These are the activations of a small neural network, seen along a few directions. Each row is one input.
In each table, some parts of the input vary, and every possible input appears once, in random order.
A made-up example of a description, with smaller parts first: values(3) and (point or line(9) or (ring(5) and line(6))).
Shared parts are said once, and a part with two or three values counts as separate values.

Other details of the inputs vary at random and push rows far along two fixed directions, the same in every table; ignore that.

Rows:
row 1: [-12 -15 -14 -21  -1  10  19  13  -1 -12   1   5]
row 2: [ 31 -26   1  12 -11 -22 -20  -5  -6 -20  -8   7]
row 3: [  9 -17  16  27 -29   1 -33 -28 -19   1 -22   6]
row 4: [-10  31   3  -9   6  -5   8   1   8  29  21 -20]
row 5: [ 20  -9   2  11 -18 -20 -27 -28  -2 -11 -18   0]
row 6: [-43  31   1 -13  11  17  39   4   5  34  37 -14]
row 7: [-36  20   9 -30  41   3  31  28   3 -26  17  16]
row 8: [ 20 -23  -4  16  19   3 -11  16  -5 -37 -12   5]
row 9: [  8 -17  -3   8  -1  14 -15  35  -1 -29 -28  11]
row 10: [ 10 -10   6  22   1 -10 -33  19 -14 -47 -17  -8]
row 11: [  4  -6  -5  18 -37  -1  17 -35   0  60  27 -17]
row 12: [-32  -8  -6 -21  44  15  30   2   6 -52   2  17]
row 13: [ 20   5   4   8  -4  -6   4  -7   7  34   9 -14]
row 14: [ 20 -10  -8  27 -42  -9  -8 -35   5  57  19 -27]
row 15: [  8 -13   5  19 -19   9   5  -7  -9  20   7   3]
row 16: [ 14 -12   4  22  -2  11  -9   7  -5   9  -7  -1]
row 17: [-18  12 -13 -39   6   4  48   6  15  28  19   2]
row 18: [ 23 -20  -8 -13  -5 -14 -15  19   1 -38 -20  10]
row 19: [-14 -13  -6 -17  13  18  11  26  -4 -16 -10  16]
row 20: [-20  25  -3 -17  -1 -12  20  -9  11  33  32 -25]
row 21: [  2  -4 -15   3 -10   8  -1   8  12  31   2 -23]
row 22: [-16 -13  -1  -6   4  -4  -7  13 -15 -52   1  13]
row 23: [ 5 16  8  1  9  9 23  2 11 41 16 -4]
row 24: [  2   5   2 -15 -22   5   8   2   2  37  -3   5]
row 25: [ 27 -10   6  45 -50 -41 -83 -24 -30 -17 -38  13]
row 26: [  1  17  11   2  12  -5 -14  23  -2 -20  -3  10]
row 27: [-16  28   0   1  19  28  23 -11  14  23  11 -13]
row 28: [-15  -3   4 -26  27   0  16  -9   6 -34   0  23]
row 29: [  9 -14   3  -8   5 -10  12  -6  -8  -7   8  19]
row 30: [-18   1  -7 -10  18  -3   4   8  -2 -21  14 -14]
row 31: [  3 -13  -4   2   4   0 -13 -15  -1 -25  -9  -6]
row 32: [-10  20   0 -29  59  13  23  12  17 -38  -2   6]
row 33: [ 14 -12   3  17  13   4 -23   1  -2 -48 -26   1]
row 34: [-34  25   0 -31  17  -7  40  -1   7  19  36  -1]
row 35: [-21  17   6   1  26  13   7  27   0 -19   6  -4]
row 36: [  4  13  10 -10  32  10  -2   5   4 -24 -17  14]
row 37: [ 36 -12   3  22 -42  -9 -39  14  -3   4 -35  11]
row 38: [ -8  23  -6  29 -35  -7 -23 -44 -15  57   6 -26]
row 39: [ -4  11  12  -9   6   5   2 -19  -1   3  -4  16]
row 40: [ 17 -24  14   6   9  -7  -5  14 -11 -36 -15  33]
row 41: [ 13 -19 -17  15 -49  -8 -18 -12   3  30  -6 -21]
row 42: [  6  22 -14  -9 -23  -1  10  -9  20  78  11 -25]
Description of these inputs: values(2) and (point or (values(4) and ring(5))).
Question: Changing only the values(2) part turns row 27 into row 36. The same change can be made to row 11. Which row results?
Answer: row 29
Question: Changing only the values(2) part turns row 7 into row 6. The same change can be made to row 28. Which row results?
Answer: row 12
Question: A walk changes only the ring(5) part. It starts at row 13 and steps to row 2. List the rest of the walk in order.
Answer: row 29, row 40, row 23
Question: Change only the values(4) part in row 2. List by row number the other rows that result.
Answer: row 5, row 18, row 20
Question: Change only the values(2) part in row 33. List by row number the other rows that result.
Answer: row 32

Rows:
row 43: [-26  18   4 -22  54   5   9  25   0 -54  -8  17]
row 44: [ 27 -17  12  23   2   5 -29  19  -3 -31 -37  16]
row 45: [  1  -3  -1 -13  58  22  16  41  12 -47  -7   6]
row 46: [ 12 -24   9   6 -21 -11 -24  23 -17 -38 -23  28]
row 47: [  5   4 -12  -5  -9  10  39 -29  16  63  20 -13]
row 48: [ 12  -4 -10  -3   6  12  18  -7  15  12   3 -14]
row 49: [ 10 -25  -5   1 -32 -15  -5   2 -14   2  -2   7]
row 50: [ 15  -7   1  13 -44 -27 -27 -42 -14  23  -3   3]
row 51: [-16  13  11 -22  25  -4   8  -4  -5 -18  -1  17]
row 52: [  0  -6  -5   1  -3 -17 -23 -15  -2 -21  -5  -2]
row 53: [-39  28  -6 -31  74   8  30  28  13 -41  17  -6]
row 54: [-21  26  -5  -9 -11  11  19  10   8  57  22 -15]
row 55: [-12  10 -14 -14 -23   3  24  -9  11  56  32 -31]
row 56: [-34  25   4  15   2  15  25 -47  -3  47  35 -21]
row 57: [ 37 -18  12  27 -32  -2 -25 -11   0   2 -26  14]
row 58: [ 29 -20   4  32 -46 -16 -57  17 -18 -11 -18  -7]
Question: What do these inputs look like to the network?
Answer: point or (values(3) and ring(5))

Rows:
row 59: [ 15 -13  10  12 -20   0  -9   1  -7  -2 -14  20]
row 60: [-14   1 -14 -14  -3  11  30  -5  10  29  17 -14]
row 61: [-12   6 -12 -26  -3  -4  29  -9   8  32  17  -1]
row 62: [  3 -13  -3   0  35  13   1  33  -2 -46  -7   9]
row 63: [  0 -17   1 -17  35   4  10   7  -5 -50  -7  25]
row 64: [  2  12  10   0  27   8  -4  12  10 -23 -10  -1]
row 65: [ -2 -11  -7  -6  36  12  -4  31  -2 -48 -14   8]
row 66: [ 13  -8  -3  -3 -34 -16  -3 -21  -3  30   5  -2]
row 67: [ 11  -3   6  -7 -13 -13  -5   2  -2   3  -7  10]
row 68: [  7   1  12  42 -49 -19 -39 -34 -22  34   1  -9]
row 69: [-22  20  -8 -33  35  11  29  38  14  -2   8   0]
row 70: [ -4   0   5 -13  44   4   4  13  -1 -54 -21  26]
row 71: [-24  26   3   7 -32   2  17 -30  -1  68  34 -21]
row 72: [-14  12 -19 -24  -2   0  33  -3  13  47  30 -21]
row 73: [ 13  -9  -1  17   2  -4 -30   5  -1 -30 -22  -4]
row 74: [-16   4  -9 -33  43   8  26  40  13 -30  11  -2]
row 75: [ 13 -17  -3   8 -11  -7 -15 -15 -11  -6 -14  14]
row 76: [  0  -8   8   6 -19 -28 -38   1 -20 -38  -9   9]
row 77: [ -1  18   2  -8  -9   0   7  10  13  35   8 -15]
row 78: [-5 17  2 -1 25  7 -1 10 11 -7 -9 -3]
row 79: [-22   0   1 -10  36  -1  -8  14 -20 -63  -9  22]
row 80: [ -5   8  -4  -2  -4   7  29 -26   5  52  24  -7]
row 81: [ 18 -17  -4  19  -4  -7 -16 -10  -4 -19  -8  -5]
row 82: [-19  16   0  -2 -14 -12   4  -7  -6  25  23 -10]
row 83: [-42  40   1 -10  32   8  33 -18  11  28  37 -18]
row 84: [ -5  -1   0   4 -22 -25 -31  -1 -20 -21  -9   6]
row 85: [ 25  -7   7  21 -35 -12 -31  15  -5   9 -15   0]
row 86: [  3 -13 -10 -17   6  -6   6  12   2 -19   4   0]
row 87: [ 12 -11  -4   8 -34  -2  -4 -18   1  26   4 -14]
row 88: [ 15 -10   6  12  -6  -4 -23  -2 -11 -14 -23  20]
row 89: [ 24  -1  15  23 -24 -11 -30 -24  -5   3 -21   3]
row 90: [  6  -2   3  -2   3  -6   2 -26   4  -3  -1   0]
row 91: [ 11 -20  -9   7   0  -1 -14   2  -9 -25 -14   3]
row 92: [ -5  19   3  24 -31 -18 -35 -39 -10  25  -1 -17]
row 93: [-23  21   0 -19  28  27  42  26  18  20  20  -5]
row 94: [ 0 -7 -5  4 -9  7 -4 12  3  2 -5 -6]
row 95: [-14   9  -6 -15  56  18  26  27  14 -33   9  -4]
row 96: [ 25 -13   8  17 -39 -17 -24  -1 -12  11 -15  13]
row 97: [ 14  -6  11  12  10  -2 -12  -2  -6 -27 -19  17]
row 98: [ 12  -7   4  12  14  -1 -22   7   2 -36 -16  -6]
row 99: [ -4  14   7  -1 -10  14  11   4  13  33   6 -12]
row 100: [ 21 -15  -7  24 -24 -12 -30 -22  -6  -2 -15 -11]
row 101: [  6 -12   5  -1  -7   1  -7   8  -6 -20 -20  23]
row 102: [ -5   9  -5  -5   1  -1  15 -30   6  28   8  -7]
row 103: [-10   6  11  11  10 -14 -28 -12 -11 -43  -9   2]
row 104: [ 3 -2  7  1 16  8  8  7 -3 -9 -4 18]
row 105: [ 11 -21  -5   0  13   0 -11   7  -5 -40 -10   6]
row 106: [  7 -23  -3  -3 -10  -2  -4  -1  -7 -24 -15  21]
row 107: [ 24   2  13  34 -20  -5 -34  -3  -2   3 -19  -5]
row 108: [ -8  16   7  -6 -21  10  23 -20  11  55  15  -6]
row 109: [  7 -17  -7   7 -16   4   5   1  -2   3   4  -2]
row 110: [  2  -9  -8 -16   1  -6  17   4  -1  -1   9  14]
row 111: [-46  23   2 -31  29  11  39  -3   5   1  32  -4]
row 112: [ 19  -3  -7  19 -49 -15 -26  -4   1  45  -3 -21]
row 113: [-21  14  -6 -38  29   4  36  19   8   1  10  12]
row 114: [-10   0  -4 -13  -3  11  36 -12   7  31  21   3]
row 115: [ -2 -15   1 -11  26  13   4  33   4 -53 -10   8]
row 116: [ 18  -5  11  15   1   1 -29  13  -3 -23 -21   6]
row 117: [ 2 -3 -8 -4  6  1  7 26  6 -2  7 -6]
row 118: [  4 -23 -12 -16  22  -3   9  32  -4 -50  -2  14]
row 119: [  1  -7   6  22 -46 -16 -39 -19 -24  -5 -15   4]
row 120: [ 13  -9  11   5   6   0 -12   0  -8 -23 -18  19]
row 121: [-11   2  -2 -19  -4   9  33 -17  10  28  19  -1]
row 122: [  7 -18   0   7   5   9  -8  30  -2 -36 -12   8]
row 123: [  1  19   1  15 -43   7   0 -16   9  78   7 -24]
row 124: [-40  34   1 -18  26   8  30 -18   4  28  36 -14]
row 125: [ 16 -16  -5  13  -9  -1  -6  -6  -6   2   0  -4]
row 126: [ 27 -16   4  25 -26 -13 -22 -28  -9   2 -12   4]
row 127: [ 23   5  11  36 -38  -1 -26  -9  -2  47  -5 -12]
row 128: [ -4  11  -7  -5   8   4  18 -24  14  26  17 -24]
row 129: [-19  18  -8 -20  37  20  33  12  17  15  23 -18]
row 130: [-23  27  -5 -20  39  22  31  18  15  21  13  -7]
Question: Changing only one part turns row 110 into row 61. The same change can be made to row 81. Which row results?
Answer: row 100
Question: Changing only one part turns row 59 into row 101. The same change can be made to row 109. Which row results?
Answer: row 60
Question: What do these inputs look like to the network?
Answer: values(3) and line(4) and (point or ring(5))
Question: Change only the values(3) part in row 127. List by row number the other rows that result.
Answer: row 116, row 130
Question: Which other rows agree with row 126 in the values(3) part and the line(4) part? List them by row number.
Answer: row 81, row 83, row 95, row 97, row 107
Question: A walk changes only the line(4) part. It starts at row 69 and steps to row 123. List the rest of the walk in order.
Answer: row 130, row 78
Question: Change only the values(3) part in row 96. List by row number the other rows that result.
Answer: row 67, row 113
